A small network was shown many inputs. Here are its activations along a few directions, one row for each input.
Each table varies a few parts of the input and shows all the possible inputs, shuffled.
A made-up example of a description, with smaller parts first: ring(5) and (point or ring(11) or (values(3) and line(4))).
Shared parts are said once, and a part with two or three values counts as separate values.
In the rows, 128 means zero.

Other details of the inputs vary at random and push rows far along three fixed directions, the same in every table; ignore that.

Rows:
r1: [145,144,144,45,175,114,232,93,106,148,155,130]
r2: [122,116,133,73,139,134,133,119,111,174,114,154]
r3: [157,158,91,192,91,132,130,140,152,114,131,112]
r4: [167,150,120,176,125,112,170,106,127,88,142,99]
r5: [85,78,163,71,154,114,96,147,131,112,136,107]
r6: [79,104,134,93,129,144,95,164,115,191,114,183]
r7: [144,156,89,179,91,145,123,155,134,140,129,137]
r8: [199,176,120,122,141,113,248,84,115,120,144,121]
r9: [128,118,136,155,127,105,77,129,134,93,111,109]
r10: [106,99,161,79,159,127,104,151,95,143,147,133]
r11: [141,134,121,107,120,137,117,130,115,162,111,153]
r12: [163,150,129,169,116,129,215,85,131,124,135,114]
r13: [128,112,155,141,142,98,127,84,142,71,122,72]
r14: [102,118,131,99,126,157,99,180,95,169,138,172]
r15: [98,99,131,148,123,120,35,136,157,90,91,98]
r16: [100,110,147,137,137,75,84,113,168,47,118,72]
r17: [159,152,96,187,93,163,123,149,141,140,125,151]
r18: [94,105,138,159,124,106,34,124,160,74,85,94]
r19: [111,99,153,105,151,120,74,140,130,109,136,112]
r20: [147,140,131,165,116,135,131,115,128,116,124,121]
r21: [100,133,101,127,106,165,74,166,121,184,132,178]
r22: [161,153,103,137,108,136,151,120,126,139,117,148]
r23: [156,133,152,49,176,112,232,84,97,153,147,128]
r24: [157,140,109,195,114,117,143,108,139,110,105,101]
r25: [104,121,123,123,119,148,102,140,138,149,128,142]
r26: [120,110,125,114,131,146,138,138,127,152,134,144]
r27: [105,112,151,84,148,131,112,149,94,151,151,168]
r28: [135,109,151,102,143,124,155,122,115,149,147,112]
r29: [151,141,79,211,76,165,84,152,153,166,86,152]
r30: [120,137,132,118,123,161,136,145,94,168,147,185]
r31: [109,122,144,117,130,138,103,137,118,120,135,140]
r32: [82,95,142,80,155,131,117,147,108,161,129,154]
r33: [99,118,126,112,126,137,107,159,127,149,129,139]
r34: [123,110,151,141,150,90,83,119,136,54,121,72]
r35: [82,74,180,58,176,97,94,129,113,106,139,88]
r36: [89,84,175,90,161,100,41,126,136,66,129,81]
r37: [138,145,131,147,127,120,156,98,129,98,153,107]
r38: [188,170,104,151,120,119,182,103,134,113,105,117]
r39: [173,136,135,127,130,124,196,116,110,129,169,117]
r40: [146,146,90,168,89,171,139,149,146,171,125,162]
r41: [140,129,140,127,135,131,145,118,120,115,150,124]
r42: [148,147,141,41,174,109,225,97,97,143,166,134]
r43: [121,124,145,143,134,100,129,94,156,62,130,76]
r44: [89,122,125,115,114,167,112,156,113,195,115,191]
r45: [124,139,109,107,116,140,131,132,136,162,109,156]
r46: [132,122,157,108,148,125,146,111,101,137,150,131]
r47: [139,159,76,160,87,140,100,142,149,136,93,153]
r48: [102,107,137,102,131,145,113,148,102,193,118,175]
r49: [117,130,134,103,149,117,155,125,105,130,167,128]
r50: [113,155,93,174,78,171,91,163,147,179,99,177]
r51: [100,106,142,70,155,132,116,139,106,142,175,139]
r52: [108,107,136,142,132,117,91,121,158,80,109,94]
r53: [130,149,114,181,111,112,105,114,151,72,125,105]
r54: [137,128,131,127,124,124,158,129,137,131,147,109]
r55: [164,157,106,129,132,121,195,103,145,113,101,121]
r56: [140,152,105,177,108,117,131,124,138,112,132,129]
r57: [125,113,138,155,131,97,125,121,154,64,113,72]
r58: [170,147,110,143,120,119,193,88,144,118,109,118]
r59: [131,153,87,175,97,151,137,149,140,159,115,153]
r60: [137,125,126,148,115,130,90,152,134,127,120,117]
Description of these inputs: ring(6) and (values(2) or ring(8)).
Q: The inputs of r23 and r38 match in every part but the ring(6) part. If r13 is changed in the same way as r23 into r38, which row does it become?
A: r20
Q: Change only the ring(8) part in r6. List by row number the other rows that result.
A: r5, r12, r26, r32, r44, r52, r57
Q: List by row number the other rows that have the ring(6) part in common with r59.
A: r1, r16, r25, r33, r40, r43, r45, r50, r54
Q: Change only the values(2) part in r42. List by row number the other rows that result.
A: r47

Rows:
r61: [135,107,153,133,147,109,146,115,129,103,145,93]
r62: [106,106,133,104,125,155,74,160,103,178,122,170]
r63: [165,143,103,190,92,158,136,140,131,155,115,135]
r64: [64,93,141,87,142,102,45,142,156,71,125,102]
r65: [93,126,113,134,112,129,28,172,136,112,92,149]
r66: [115,93,170,52,185,85,142,96,132,92,111,85]
r67: [187,169,92,230,81,140,155,117,142,140,97,135]
r68: [106,114,146,76,148,158,148,128,80,205,150,184]
r69: [109,117,124,174,116,110,69,135,168,84,105,83]
r70: [161,162,122,135,123,136,226,91,117,140,160,139]
r71: [142,147,89,225,74,131,101,125,179,99,90,105]
r72: [157,136,127,159,134,104,157,113,147,74,145,83]
r73: [140,129,132,72,159,93,162,99,137,87,114,97]
r74: [125,131,125,86,128,165,141,162,88,198,155,177]
r75: [92,121,120,134,101,168,78,160,127,180,102,184]
r76: [122,148,120,105,130,150,145,135,99,174,144,177]
r77: [99,109,155,83,161,97,132,124,128,89,160,89]
r78: [187,152,137,124,143,113,217,89,104,124,173,115]
Q: The inputs of r66 and r73 match in every part but one. If r61 is changed in the same way as r66 into r73, which row does it become?
A: r72
Q: What do these inputs look like to the network?
A: values(2) and (point or ring(8))
Q: Change only the values(2) part in r77. List by row number the other rows that result.
A: r69
